A small network was shown many inputs. Here are its activations along a few directions, one row for each input.
Each table varies a few parts of the input and shows all the possible inputs, shuffled.
Descriptions start from the smaller parts, as in this example, which fits no table here: one of 6 places along a line, together with either a single point or one of 9 places along a line or (one of 2 separate values, together with one of 8 places around a ring).
Shared parts are said once, and a part with two or three values counts as separate values.

Other details of the inputs shift rows strongly along two fixed directions, in all tables alike. That doesn't count.

A family of inputs:
r1: 2  6  -9  16  -16  21  -7  -3  -7  7  -3
r2: 1  2  10  -5  28  -21  9  -3  8  -1  -9
r3: 0  -14  -1  -18  -15  17  -3  4  3  -3  2
r4: -2  -4  15  -19  28  -34  16  3  17  -12  -5
r5: -6  15  -7  18  15  -3  -7  -12  -3  7  -7
r6: 2  -4  17  -16  22  -28  7  -8  16  -10  -20
r7: 8  -19  21  -27  -16  5  -3  1  -8  -17  19
r8: 0  4  -13  17  -9  20  -11  -4  -8  8  0
r9: 0  7  -21  30  -11  26  -10  -4  -16  16  5
r10: 4  15  -10  35  30  -23  -7  -11  -6  8  -6
r11: 4  -8  16  -16  28  -27  10  0  13  -5  -12
r12: 6  12  1  7  -30  20  -9  4  -27  4  20
r13: -9  16  -17  16  -27  26  -3  3  -9  7  7
r14: -2  -4  -15  5  -22  31  -5  4  -11  12  8
r15: 5  6  3  12  -23  16  -8  -1  -13  10  27
r16: -3  -30  9  -44  -17  4  13  15  13  -14  5
r17: 3  29  -9  44  18  -16  -9  -13  -7  10  -15
r18: -8  -6  -6  -10  -21  17  -2  8  1  0  6
r19: -12  35  -12  43  15  -13  -7  -14  -7  15  -12
r20: -6  -15  2  -30  -17  10  5  11  10  -14  6
r21: 13  -13  17  -15  29  -36  10  6  16  -12  -8
r22: 9  -13  18  -16  29  -28  10  0  15  -10  -12
r23: 1  -25  5  -35  -9  9  9  7  8  -10  3
r24: 4  10  -5  20  19  -17  -9  -7  0  1  -9
r25: -5  -13  -7  -18  -21  18  7  11  1  -5  12
r26: -3  -12  -2  -17  -23  19  8  19  1  1  12
r27: -5  22  -2  22  19  -12  -3  -15  -1  7  -15
Description of these inputs: either one of 3 separate values or (one of 4 places along a line, together with one of 6 places along a line).
- Which other rows does r27 become when the place on the line of 6 takes its other values? List them by row number. => r1, r6, r13, r17, r19
- Which other rows belong to the same alternative as r7? List them by row number. => r12, r15
- Which other rows does r3 become when the place on the line of 4 takes its other values? List them by row number. => r6, r11, r14

A family of inputs:
r28: -7  40  1  31  -7  6  1  -8  -10  18  8
r29: -4  14  -12  17  27  -21  0  -1  10  4  -14
r30: -3  -21  3  -33  -18  12  5  13  14  -4  -11
r31: 10  -11  2  -8  -19  21  -1  9  -16  5  18
r32: 18  -23  15  -27  -21  3  -4  2  5  -15  13
r33: 12  -21  19  -22  -17  8  3  14  -4  -15  11
r34: -6  -13  -16  0  -18  20  6  8  6  8  5
r35: -16  -1  34  -33  37  -54  5  -17  22  -25  -8
r36: -9  20  -13  31  22  -3  -2  -17  -2  11  -20
r37: -4  -3  -13  -7  -15  29  0  6  0  -2  -6
r38: -2  -10  -14  -10  -12  23  5  14  7  -4  4
r39: -7  8  15  -16  13  -43  11  -4  2  -20  -7
r40: -8  10  -23  27  2  15  0  -2  -2  13  0
r41: 13  -11  34  -21  41  -56  3  -10  15  -22  -10
r42: -10  8  -18  22  -9  19  -3  -7  -5  16  -10
r43: -1  -15  0  -28  -12  11  4  12  12  -8  -12
r44: 8  -2  6  4  -7  9  -2  4  -14  3  13
r45: 10  -11  -1  -15  -12  16  -2  2  -15  6  20
r46: 9  25  -2  43  15  -16  -17  -20  -13  9  1
r47: -5  -5  -15  0  -14  15  0  13  6  9  1
r48: 1  24  -1  44  24  -15  -13  -13  -18  14  4
- What is each input in this table made of? => either one of 3 separate values or one of 8 places along a line or (one of 2 separate values, together with one of 5 places around a ring)
- Start at r32 and move only the place on the line of 8, one step at a time. The first step leads to r46. Which rows follow, in order? => r41, r33, r48, r44, r31, r45

A family of inputs:
r49: 1  -25  21  -45  -21  1  10  5  3  -29  9
r50: -1  16  -25  32  -15  36  6  17  -9  20  2
r51: -10  -23  -18  -20  -30  49  10  21  8  8  22
r52: 1  -29  26  -49  -25  -8  8  18  13  -20  15
r53: 5  8  9  19  30  -31  2  -3  5  -4  6
r54: -2  -1  -30  7  -39  49  -18  10  -5  2  1
r55: -13  -37  8  -60  -29  24  18  7  24  -18  4
r56: 1  12  -16  23  -23  43  -9  5  -10  16  -12
r57: -24  14  -3  10  30  -23  4  -11  11  13  -13
r58: 23  -27  22  -29  4  -21  5  0  14  -8  2
r59: -1  27  10  21  13  -27  -5  -9  -1  12  3
r60: -5  18  -20  26  33  -24  1  1  11  0  -12
r61: -4  19  -11  30  -31  24  -12  -9  -19  7  17
r62: 7  -5  14  -19  32  -26  13  4  2  -10  5
r63: 1  6  7  14  31  -26  4  -1  -4  -6  5
r64: 14  -19  12  -22  18  -17  4  -3  -5  -5  -1
r65: -13  7  -10  14  15  12  -9  -15  6  12  -12
r66: 6  0  -20  32  -21  28  -15  -1  -31  15  15
r67: -12  23  -3  28  4  -9  -9  -4  -21  9  7
r68: 2  1  -5  12  -23  32  -18  0  -22  1  11
r69: 3  -19  17  -49  -21  9  12  4  -3  -20  11
r70: 19  -25  34  -45  -2  -12  1  2  21  -20  0
r71: -5  -26  -14  -12  -9  23  2  2  7  11  1
r72: 11  -1  4  22  19  -25  -8  -12  -4  4  -2
r73: 10  16  9  21  30  -28  3  -5  7  5  6
r74: 4  9  -5  8  -49  39  -6  -1  -13  8  23
r75: 6  14  11  7  33  -19  -9  -16  -10  -1  -10
r76: -9  15  7  3  20  -26  12  3  10  5  -25
r77: -5  19  5  9  21  -22  13  -12  9  -2  -30
r78: 0  -21  27  -58  0  -19  14  12  5  -18  6
r79: -15  11  -30  10  -33  25  -8  15  -5  8  4
r80: 0  1  -38  27  -19  26  -13  5  -9  14  -2
r81: 5  15  11  26  24  -22  -16  -18  -2  -2  -7
r82: 11  -19  6  -15  12  -12  14  6  13  -1  -24
r83: -11  26  -15  22  21  -25  -3  -17  7  -5  -22
- Changing only one part turns r69 into r78. The same change can be made to r55. Which row results? => r57
- What is each input in this table made of? => one of 5 places around a ring, together with either one of 3 separate values or one of 4 places along a line
- List by row number the other rows that have the place on the ring of 5 in common with r70. => r54, r56, r65, r68, r75, r81
- Which other rows does r71 become when the choice among 3 separate values takes its other values? List them by row number. => r80, r82
